These are the activations of a small neural network, seen along a few directions. Each row is one input.
Each table varies a few parts of the input and shows all the possible inputs, shuffled.
A made-up example of a description, with smaller parts first: line(4) and (point or ring(9) or (values(2) and ring(5))).
Shared parts are said once, and a part with two or three values counts as separate values.
In the rows, zero is written as 128.

Other details of the inputs vary at random and push rows far along two fixed directions, the same in every table; ignore that.

A family of inputs:
R1: [155 194 108 184  82  54 129 146 160 165 105 155 188  94 121 118]
R2: [109 162  92 154  98 132  81 116 146 106  93 131 126  84 123 127]
R3: [122 196  92 194  85  66 127 145 182 169 117 166 181 107 128 128]
R4: [153 206 128 188  64  56 139 142 130 185 114 133 178 127 150 103]
R5: [145 179 107 181  79  55 148 164 151 146 121 185 189  91 139 101]
R6: [112 192 110 173  76 103 102 123 120 133 115 123 132 106 164 121]
R7: [122 179 131 133  78 112  97 117 155 139 130 127 157 125 189  69]
R8: [118  42 171  20 197 230 126  87  57  69 106  85  40 156  98 151]
R9: [117 207 112 190  74  61 138 140 147 181 134 147 167 125 165 126]
R10: [ 85 135 101  73 105 177  44  68  82  57  67 135  73  53 134  92]
R11: [132  54 128 114 186 175 142 147 121 127 153  77  96 182  89 173]
R12: [141 179 112 182  73  61 146 161 142 168 112 143 199  95 150 110]
R13: [137 190  97 210  79  67 133 163 168 155 120 152 185  97 140 126]
R14: [104 188  92 164  90  96  94 111 149 152 106 144 143  94 138 124]
R15: [ 92 141  90 159  90 143  91 123 117 109  96 103 131  92 150 107]
R16: [151 197 120 191  68  64 130 142 131 187 113 124 182 129 131  93]
R17: [ 58 120  86  99 103 187  58  91 106  43  72 150  91  62 151 100]
R18: [ 75 146  87 102 102 189  29  67  99  65  68 104  70  60 137 120]
R19: [196 111 187 121 168  95 198 169 162 187 195 111 169 201 132 140]
R20: [133 191  94 208  88  67 139 152 173 147 122 185 175 106 127 110]
R21: [176  76 159  93 195 132 164 135 113 132 143 123 107 153  75 172]
R22: [115 154 103 159  83  98 124 136 114 127 101 147 160  89 148  74]
R23: [ 63 130  94 102  92 200  41  74  82  68  76 111  69  96 149  71]
R24: [117  70 126 110 178 147 172 164 148 148 159 120 128 164 113 185]
R25: [119 207 102 195  85  56 125 131 149 182 137 154 177 115 152 131]
R26: [102 140 105 132  92 129 103 112 102 118  81 107 145  82 148  98]
R27: [143 194 104 215  66  75 117 151 144 179 128 118 166 135 134 103]
R28: [ 76 113 113  82 100 185  64  73  60  53  45 108 101  54 149  68]
R29: [159 202 112 186  83  48 128 136 146 179 111 145 178  98 125 120]
R30: [159 116 144 153 163  96 196 173 155 204 187 117 139 208 109 184]
R31: [ 81 144  90 145  87 135  88 110 122 131  99 113 136 115 146 101]
R32: [158  87 158  99 174 141 179 147 111 144 161 121 100 183 104 154]
R33: [ 58 142  95  94 109 186  41  63  77  56  86 136  72  67 159 102]
R34: [164  79 158 101 175 159 164 142 156 126 187 116 116 197 141 126]
R35: [159 178 124 180  82  52 145 154 137 147 105 172 196  88 135 102]
R36: [170 108 146 160 170 106 205 176 144 180 190 132 126 206 109 166]
R37: [152  79 131 155 181 113 216 195 159 158 184 148 151 183 108 175]
R38: [154  96 161  99 177 125 181 143 112 152 159 106 115 176 110 187]
R39: [109  45 144  22 206 214 106  81  70  78 125  84  53 137 100 190]
R40: [133 183 144 145  82  94 121 112  91 125  92 145 145  97 156  95]
R41: [180  86 143 127 189 101 201 177 161 153 171 157 140 172  71 178]
R42: [ 79  27 121  35 204 227 111 110 121  75 122 107  60 137 103 194]
R43: [180  88 146 135 181  89 203 183 160 173 166 132 163 166  89 192]
R44: [ 69 140  88 100 110 183  45  69  98  60  75 137  71  65 140 101]
R45: [110 167 109 154  78 134  83 115 112 123 105 106 111 115 155 113]
R46: [198  95 173 129 193  83 205 159 116 169 180 136 149 182  87 185]
R47: [ 62 147  93  96 102 193  25  60  77  57  77 102  71  65 157 122]
R48: [146  57 154  64 209 163 160 129  96 115 171 126  82 161  93 183]
R49: [188 112 200 121 184  86 182 156 199 171 207 137 152 174 102 167]
R50: [131  36 168  17 183 229 117  96 113  74 152  91  61 163 140 117]
R51: [132 183 134 148  81 115  93 125 143 127 128 119 151 122 182  71]
R52: [157  59 209  59 200 170 152 105 160 104 176 127  96 160  99 160]
R53: [180  99 153 138 172 103 203 172 133 182 178 124 137 201  84 147]
R54: [133 151 119 121 103 117  95 109 113  95  76 150 136  73 117 100]
R55: [129 158 123 148  80  94 125 136 109 123  89 148 170  77 148  87]
R56: [148  62 190  61 188 174 157 109 174 101 189 139  92 164 101 161]
R57: [122 173  92 218  81  70 154 162 149 160 127 160 186 116 152  87]
R58: [ 87 156 100 139  84 142  79 104 119 138 102 110 120 121 143 102]
R59: [ 65  22 117  44 197 236 113 105 100  84 121  79  59 143 112 170]
R60: [112 164 128 118  91 123 108 110  92 109 107 147 113  95 159  98]
R61: [143 155 159 114  87 133  98 101 124 118 111 125 149 115 179  56]
R62: [115 176 145 129 103 126  65 103 172  91 135 137 116  91 150 100]
R63: [153  76 140 113 172 131 170 148 120 156 145  91 133 175  91 158]
R64: [161  90 134 161 173 110 197 198 162 169 178 116 153 175 104 191]
R65: [138  89 147 119 186 145 180 149 121 135 177 130  95 183 116 179]
R66: [ 58 145 138  59 100 199  24  46 148  47 104 134  76  65 162  93]
R67: [ 97  12 136  17 201 227 131 122  85  57 126 109  56 129 105 159]
R68: [193 100 172 141 177  99 208 165 123 183 162 115 149 203  74 149]
R69: [ 60 118  84 110  94 188  52  84  87  64  74 116  87  91 152  70]
R70: [169 104 177 138 178 122 192 141 209 139 214 160 136 185 105 164]
R71: [153  41 159  78 200 164 171 132  93 120 135  95 106 176  79 149]
R72: [147 178 108 193  73  56 147 155 133 168 121 153 187 122 138  72]
Each input here is: ring(6) and (values(2) or ring(10)).
Changing only the ring(6) part turns R18 into R29. The same change can be made to R47. Which row results?
> R39
Change only the ring(6) part in R56. List by row number the other rows that result.
> R49, R52, R62, R66, R70
Change only the values(2) part in R66. List by row number the other rows that result.
> R7
Start at R21 and move only the ring(10) part, one step at a time. The first step leads to R54. Which rows follow, in order?
> R35, R55, R28, R71, R68, R8, R40, R46
Change only the values(2) part in R19. List by row number the other rows that result.
> R49
Change only the ring(6) part in R69. List by row number the other rows that result.
> R11, R31, R63, R71, R72

A family of inputs:
R73: [ 60 160  65 141  88 147  53 102 114  98  77 122 107  67 137 131]
R74: [153 153 148 163 111  88 155 144 139 163 146 129 166 146 142 116]
R75: [129 136  94 195 122  83 168 177 133 168 138 132 172 135 114 156]
R76: [ 94 167 116 118  71 136  75  88  99  94  75 137 125  68 165  74]
R77: [150 163 145 160 118  96 141 138 164 158 164 132 144 154 138 134]
R78: [153 148 147 141 128 100 144 138 162 143 149 148 143 132 119 136]
R79: [105 167  84 157  83 112  96 125  98 136  77 117 135  95 130 117]
R80: [159  64 161  82 194 154 165 141 114 136 159  96 102 181  91 165]
R81: [162 144 143 155 117  87 162 150 137 154 132 140 163 134 122 124]
R82: [121 165 118 150  78 109 102 125 126 116 106 143 163  88 163  74]
R83: [156 131 155 123 149 121 148 133 157 148 166 133 121 159 125 148]
R84: [114 158 114 134  91 122 104 117 119 105 101 151 136  88 152  88]
R85: [110 172 114 138  75 123  94 109 116 114 101 136 135  97 175  81]
R86: [111 141 127 121 113 142  95 110 146 115 130 126 119 127 142 100]
R87: [129 135 107 151 135 116 130 141 152 144 131 130 138 129 117 158]
R88: [104 178 119 138  79 115  89 101 140 110 106 158 143  82 166  82]
R89: [101 166 122 123  83 145  68  86 133  95  94 128 120  81 162  94]
R90: [154  40 164  72 204 168 177 141 117 132 161 102  99 178  84 170]
R91: [103 163 119 139  79 127  97 116 120 122 112 133 136 110 167  73]
R92: [115 175 119 155  68 113  96 111 114 129 102 126 146 103 165  74]
R93: [117 186 129 143  81 100  89 102 140 116 115 157 152  77 163  92]
R94: [148 145 102 193 132  71 172 174 124 189 137 125 163 148 100 166]
R95: [127 136 134 126 117 128 121 121 151 125 131 135 132 122 134 116]
R96: [155 117 114 178 144  85 190 177 136 189 140 121 169 160  97 168]
R97: [173 114 152 150 157  96 190 167 151 176 176 116 150 187 108 149]
R98: [117 174 121 137  75 119  92 102 111 119  93 130 135  95 167  84]
R99: [ 92  75 106  93 159 188 108 113  79  84  97 106  80 113 101 159]
R100: [ 80 143  80 142  85 145  85 118 103 101  73 124 132  77 145 108]
R101: [ 94  93 133  54 138 211  68  72  71  71  88  86  61 115 136 112]
R102: [110 162 117 133  88 124 105 117 121 111 104 144 133  96 159  88]
R103: [176 142 146 156 133  73 174 160 135 170 146 141 165 149 114 134]
R104: [ 91 170  78 166  77 112  86 124 141 127  92 141 153  81 141 109]
R105: [120 160 126 144  90 114 110 119 154 131 122 139 147 112 146  95]
R106: [162 157 150 165 129  80 160 154 172 174 176 136 158 167 136 140]
R107: [ 84  80 137  35 155 221  68  68 104  54 115 109  57 110 146 120]
R108: [157 136 141 146 127  92 162 147 136 147 133 145 155 130 113 126]
R109: [128 157 135 137 112 120 109 118 151 133 140 127 130 126 140 119]
R110: [140  66 124 112 196 148 168 153  98 140 147 110  94 168  68 191]
R111: [144  52 158  71 206 164 162 133 145 107 166 129 100 162  90 171]
R112: [169 112 143 157 150  93 196 178 156 178 171 131 166 178 119 139]
R113: [146 156 149 160 116  90 150 142 167 158 163 143 162 149 145 118]
R114: [167 143 144 155 142  81 164 151 169 152 159 156 160 140 120 146]
R115: [128  58 159  58 195 185 140 111 134  91 152 129  81 147 100 163]
R116: [153  51 160  66 210 162 166 130 100 119 150 116  90 165  87 179]
R117: [137 137 137 119 117 128 121 118 108 129 110 120 126 120 128 115]
R118: [119 115  98 158 147 121 151 153 147 144 142 144 129 140  99 163]
R119: [113 173 123 131  90 117  83  97 137 106 108 158 133  78 149  95]
R120: [144 142 139 133 131 117 129 128 156 135 144 134 135 131 134 130]
R121: [112  34 114 103 218 176 169 154 130 132 159 100  88 178  75 222]
R122: [144  73 157  81 183 172 144 123 105 123 151  89  85 179 108 161]
R123: [157 163 146 159 110  86 150 141 130 169 141 124 151 153 138 120]
R124: [170 136 148 144 138  86 174 151 129 180 156 129 148 164 122 141]
R125: [152  69 159  75 198 155 159 132 109 120 153 111  95 168 102 170]
R126: [110 173  91 176  94 102 109 130 142 135 111 151 136  95 123 135]
R127: [ 76  88 135  52 142 224  64  70 110  58 115 101  53 121 145 116]
R128: [162 129 146 148 143  91 173 160 172 159 167 152 159 156 112 137]
R129: [141 147 133 131 113 103 127 126 113 131 111 138 139 109 123 117]
R130: [146  22 158  58 219 184 178 145 118 108 163 115  93 176  91 177]
R131: [133 145  96 194 116  81 162 168 127 175 125 121 162 136 106 160]
R132: [ 92 165  67 182  77 109 103 138 112 121  88 149 146  83 140 103]
R133: [120 141 128 119 106 132 108 107 108 107  99 139 127  97 137  98]
R134: [ 86  69 127  45 148 207  86  90  84  49  93 122  77  90 127 110]
R135: [164 137 139 174 132  79 185 178 157 182 178 132 169 180 131 132]
R136: [ 94  81 134  54 140 213  75  81  85  64  88  91  71 110 131 110]
R137: [ 86  67 126  49 155 231  77  84  90  51 105  88  61 125 147 116]
What is each input in this table made of?
> line(5) and (values(3) or ring(10))
Changing only the line(5) part turns R113 into R91. The same change can be made to R121. Which row results?
> R75
Start at R107 and move only the ring(10) part, one step at a time. The first step leads to R88. Which rows follow, in order?
> R115, R111, R128, R95, R105, R86, R127, R113
Change only the ring(10) part in R117. List by row number the other rows that result.
> R80, R101, R103, R116, R122, R123, R124, R125, R129
Change only the values(3) part in R73. List by row number the other rows that result.
> R87, R126
Start at R87 and move only the line(5) part, one step at a time. The first step leads to R104. Which rows follow, in order?
> R100, R96, R79

A family of inputs:
R138: [130 132 117 125 135 125 118 122 128 112 118 141 115 102 107 153]
R139: [136 131 148 106 130 128 120 113 115 127 128 120 127 126 138 113]
R140: [114 167  98 171  91  88 120 132 138 145 103 148 163  96 126 122]
R141: [136 120 127 121 123 129 128 124  93 130 104 119 122 131 117 110]
R142: [131 127 149 100 126 132 122 122 133 121 128 129 131 118 139 118]
R143: [131 116 127 114 127 128 129 124  99 130 108 117 134 122 128 117]
R144: [137 134 130 130 125 130 111 116 106 131 109 109 115 127 113 139]
R145: [110 175 106 169  81 100 111 140 154 146 128 132 160 115 162 110]
R146: [123 130 126 124 132 126 118 118 126 118 114 129 125 104 114 154]
R147: [136 136 147 116 123 140 121 112 115 125 131 123 112 147 140 103]
R148: [131 135 141 115 129 137 125 114 137 106 140 160 114 123 139 117]
R149: [132 132 129 123 129 128 111 116 112 131 113 108 127 118 123 145]
R150: [161  96 153 133 160 109 193 174 155 164 182 127 152 182 125 153]
R151: [121 123 125 125 130 137 129 127 123 105 137 152 114 125 136 116]
R152: [115 134 132 122 131 130 114 113 143 121 132 133 116 112 124 143]
R153: [172  91 169 105 181 128 173 142 122 151 166 114 113 185  97 151]
R154: [123 137 124 122 133 129 113 117 144 114 136 146 106 110 119 143]
R155: [127 117 120 134 118 141 134 133  95 126 114 115 115 138 131 107]
R156: [114 120 133 124 125 137 131 124 124 112 135 139 124 126 142 117]
R157: [107 101 111 120 139 172 117 124  98 120 117  98  90 144 117 136]
R158: [137 124 143 104 128 127 128 128 118 118 111 124 139 110 130 128]
R159: [134 177 140 152  90  87 124 121 140 135 123 161 159  95 147  97]
R160: [141 128 134 113 135 122 130 123 114 104 115 151 123 101 114 130]
R161: [118 140 130 122 127 140 111 109 136 131 138 111 118 140 145 129]
R162: [161  92 129 152 176 106 201 180 139 151 166 151 143 170  99 158]
R163: [113 134 131 114 126 144 110 118 154 124 136 119 122 131 148 135]
R164: [124 126 114 134 122 134 118 122 105 139 107 111 116 133 109 131]
R165: [148 130 144 117 127 126 121 118  94 123 106 118 121 126 120 118]
R166: [102 116 102 131 125 146 121 140 132 127 118 112 130 123 137 137]
R167: [156  94 156 113 186 126 165 143 143 160 174 104 120 179 101 179]
R168: [135 133 141 110 131 128 124 117 129 106 133 157 115 109 125 120]
R169: [122 172  87 175  94  85 118 137 139 142 105 162 155  93 120 120]
R170: [187 172 135 229 124  36 212 198 174 229 195 137 188 204 114 147]
R171: [119 122 112 126 127 133 117 122 111 138 111 110 128 124 120 138]
R172: [107 131 108 136 133 139 116 128 138 112 139 141 107 127 130 137]
R173: [118 104 131  89 146 159 109 118 121 108 112 105 110 114 118 159]
R174: [106 177 106 180  87  95 116 133 150 140 129 146 153 112 152 113]
R175: [110 136 131 126 130 140 115 110 151 119 139 134 114 127 139 139]
R176: [121 114 124 117 131 127 135 125 111 116 108 140 135 109 117 124]
R177: [118 133 132 112 127 134 110 121 147 127 130 118 124 118 134 139]
R178: [128 127 148 103 123 141 123 119 140 120 136 131 130 131 153 115]
R179: [168 124 152 148 159 101 168 150 146 175 169 116 129 182  98 161]
R180: [122 103 137 102 136 166 122 117  96 110 129 109  92 152 132 113]
R181: [ 98 118 102 141 132 142 124 134 127 121 119 126 124 121 126 141]
R182: [116  98 136  94 139 163 122 116 103 110 134 107 104 143 143 119]
R183: [146 103 147 114 127 150 111 122 169 102 126 122 147 121 114  81]
R184: [128 117 115 118 135 126 133 129 112 110 109 154 127 108 110 122]
R185: [105 121  92 144 137 141 121 138 127 116 120 139 116 120 120 139]
R186: [129 100 147  87 153 150 129 114 105  96 115 129 112 109 112 143]
R187: [116 178 107 173  84  99 114 132 136 152 131 123 154 125 158 106]
R188: [112 119 109 119 125 136 119 132 130 131 109 117 135 116 121 142]
R189: [160  81 175 107 190 134 190 146 153 143 188 139 123 184 109 170]
R190: [136 110 128 130 125 151  98 122 187 109 127 112 141 121 108 101]
R191: [123 143 132 129 124 142 112 111 129 131 133 112 105 149 134 123]
R192: [143 127 144 111 131 125 123 119 100 124 111 117 133 117 130 124]
R193: [132 132 146 109 126 137 122 111 122 126 136 122 125 138 151 109]
R194: [131 159 115 150  85  88 131 141 130 144 100 142 175 100 144  98]
R195: [108 120 104 137 125 145 121 131 114 133 122 105 123 131 135 133]
R196: [124 193 112 174  88  92 111 123 165 135 134 166 142 107 151 112]
R197: [127 156 109 165  84  98 133 140 114 145 113 128 160 114 157  91]
R198: [112 111 117 131 129 137 139 134 114 113 117 135 130 119 134 120]
R199: [111  85 122  99 141 163 133 136 112 107 118 113 118 129 136 128]
What is each input in this table made of?
> values(2) and (point or (line(5) and ring(6)))
Changing only the values(2) part turns R183 into R190. The same change can be made to R160. Which row results?
> R138
Changing only the values(2) part turns R143 into R171. The same change can be made to R199. Which row results?
> R166
Change only the values(2) part in R184. List by row number the other rows that result.
> R169
Change only the values(2) part in R170. List by row number the other rows that result.
> R180
Start at R147 and move only the line(5) part, one step at a time. The first step leads to R193. Which rows follow, in order?
> R178, R189, R148
Start at R167 and move only the ring(6) part, one step at a time. The first step leads to R149. Which rows follow, in order?
> R171, R195, R187, R161
Start at R162 and move only the line(5) part, one step at a time. The first step leads to R198. Which rows follow, in order?
> R199, R197, R155
